cols: X A Q U F W K V T D
[144 112 175 112 112  86 168 131 134 112] = tuz
[144 166 175 166 169  86 168 138 120 119] = tum
[154 170 126 142 121 146 137  83 161 127] = Tidu
[153 144 136  92 141 148  89  80  86 120] = Duze
dup tuz: 	[112]
dup tum: 	[166]
col: [144 144 154]	X
col: [169 121 141]	F

cols: M N S Y L E Z
[ 95 111 155 106 161 132 165] -> kol
[127 130 127 131 148 127 127] -> malo
[140 145 152  93 122 124  69] -> tem
[159 130 127 131 148 128 127] -> teko
[ 95 114 127 112  90 161 165] -> Sepe
dup malo: 	[127]
col: [155 127 152]	S
dup teko: 	[127]
q: [127 130 127 131 148 127 127]	malo
col: [ 95 127 140]	M

cols: gazi Baz gusu Vufak nufa Zuguf Fel Fopok
[132 141  99 118 138 121  95  81]  foru
[133 140 100 100 118 125 100 100]  dav
[132 141  99 118 115 121  95 141]  Lekur
col: [140 141]	Baz
dup dav: 	[100]
col: [118 115]	nufa
dup Lekur: 	[141]

cols: B H J R P C
[128 126 142 142 108 164] = Dak
[148 177 146 148 128 103] = Rizaz
[ 93 127 127 127 140 127] = mupo
[ 96 130 164 163 128 162] = sezip
[ 94 101 150  81 150 134] = labu
[137 128 128 121 118 187] = roriv
[ 96 130 164 163 128 140] = Vune
[ 94 101  88 127 140 150] = fepef
dup labu: 	[150]
dup Rizaz: 	[148]
col: [142 148 127]	R
col: [108 128 140]	P
dup mupo: 	[127]

cols: gere nute par feb
[ 99 184  99  99] -> pav
[ 78  90 176  78] -> dipim
[144  80 154 146] -> Davas
[102 115 135 174] -> pala
[138 134 103 121] -> nel
[107 161  89 123] -> Pafes
[189 116  93  83] -> Pebas
[177  95 177 177] -> nitas
dup pav: 	[99]
col: [ 99 176 154]	par
dup nitas: 	[177]
col: [ 80 115 134 161]	nute

cols: sekup dab tak fegi Bara
[121 157 116  93 117] -> nuge
[120 170 167 120 124] -> benor
[107 134  95 109 114] -> Fose
[120 170 166 166 124] -> teg
[120 170 136  89 114] -> pedap
[108 130  81 149 135] -> keb
[116 121 151 152 143] -> Bemo
[ 83 154  81 162 175] -> Fifef
dup teg: 	[166]
col: [117 124 114 124]	Bara

cols: kezed vove puzuf duz dasi Fefe
[122 108 108 108  95 106] = nilur
[165 134 124 116 172  98] = Puzig
[113  71  84 110 137 172] = nibi
[130 152 137 115 125  91] = vulol
[ 84 125 125 125 107 103] = Zano
[168 148 143 118 111 171] = pov
dup Zano: 	[125]
dup nilur: 	[108]
col: [116 110 115 125 118]	duz
q: [113  71  84 110 137 172]	nibi
col: [ 98 172  91]	Fefe

cols: falid goza til luvu
[112 163 124  98] = Kobat
[156 108 183 108] = Sevim
[127 143 125 120] = Zize
[149 115 146 120] = kunot
[132 132  73 132] = Gote
[109 167 123  91] = sozu
col: [ 98 108]	luvu
col: [120 132  91]	luvu
dup Gote: 	[132]
q: [112 163 124  98]	Kobat
dup Sevim: 	[108]

cols: mig tovud dazu raz Ket tep Nupos Sageb Ruza rasov
[151 108 144 116 135  69 127 127 132 125] -> zosu
[107 151 108 144 116  69 135 127 127 132] -> Vib
[119 139 112 145 107  69 151 108 144 116] -> lisi
[144 116 131 127 131  69 132 125 131 131] -> nurak
[133 119 139 112 145  69 107 151 108 144] -> gim
[123 133 108 139 108  69 145 108 151 108] -> Tiv
[135 123 133 119 139  69 112 145 107 151] -> Fot
[108 125 116 135 127  69 127 132 125 125] -> Tamu
[139 112 145 107 151  69 108 144 145 135] -> Rurot
[144 116 135 127 127  69 132 125 131 128] -> Kamus
[119 139 112 145 107  69 144 108 144 116] -> vuze
dup Rurot: 	[145]
dup Tiv: 	[108]
col: [119 133 123 125 112 116 139]	tovud
dup Vib: 	[127]
dup nurak: 	[131]

cols: dida Nif fuvap Tuf muriv
[126 126 120 126 113] = kaso
[128 129 126 126 126] = telu
[124 128 142 105 120] = rad
dup kaso: 	[126]
col: [120 126]	fuvap
col: [126 126]	Tuf
dup telu: 	[126]
col: [126 142]	fuvap
q: [128 129 126 126 126]	telu
q: [126 126 120 126 113]	kaso

cols: Lon rik Nitap Taf tal
[133 112 135 161 102] -> Voba
[145 108 159 104 169] -> faf
[184 163 139 103 163] -> Zap
[133 153 135 161 102] -> Vozug
[143 120 125 156 124] -> bip
[184 126 139 122 155] -> Bik
col: [108 163 153 120 126]	rik
dup Zap: 	[163]

cols: zipag Bup savo dibed folo roda vozok sodil
[ 85  91 169 121 125 159 141  92] : Soza
[158 115 125 157 167 168 102 146] : Kemed
[158 115 125 157 167 150 115 146] : baf
col: [115 115]	Bup
dup baf: 	[115]
q: [158 115 125 157 167 168 102 146]	Kemed
col: [141 102]	vozok

cols: Migu zuzu muden tesub
[64 68 86 81] -> zifa
[69 78 93 83] -> tes
[146 146 168 160] -> Vomo
[135 119 105 113] -> tise
col: [160 113]	tesub
col: [86 93]	muden
col: [81 83]	tesub
dup Vomo: 	[146]
col: [ 93 168 105]	muden

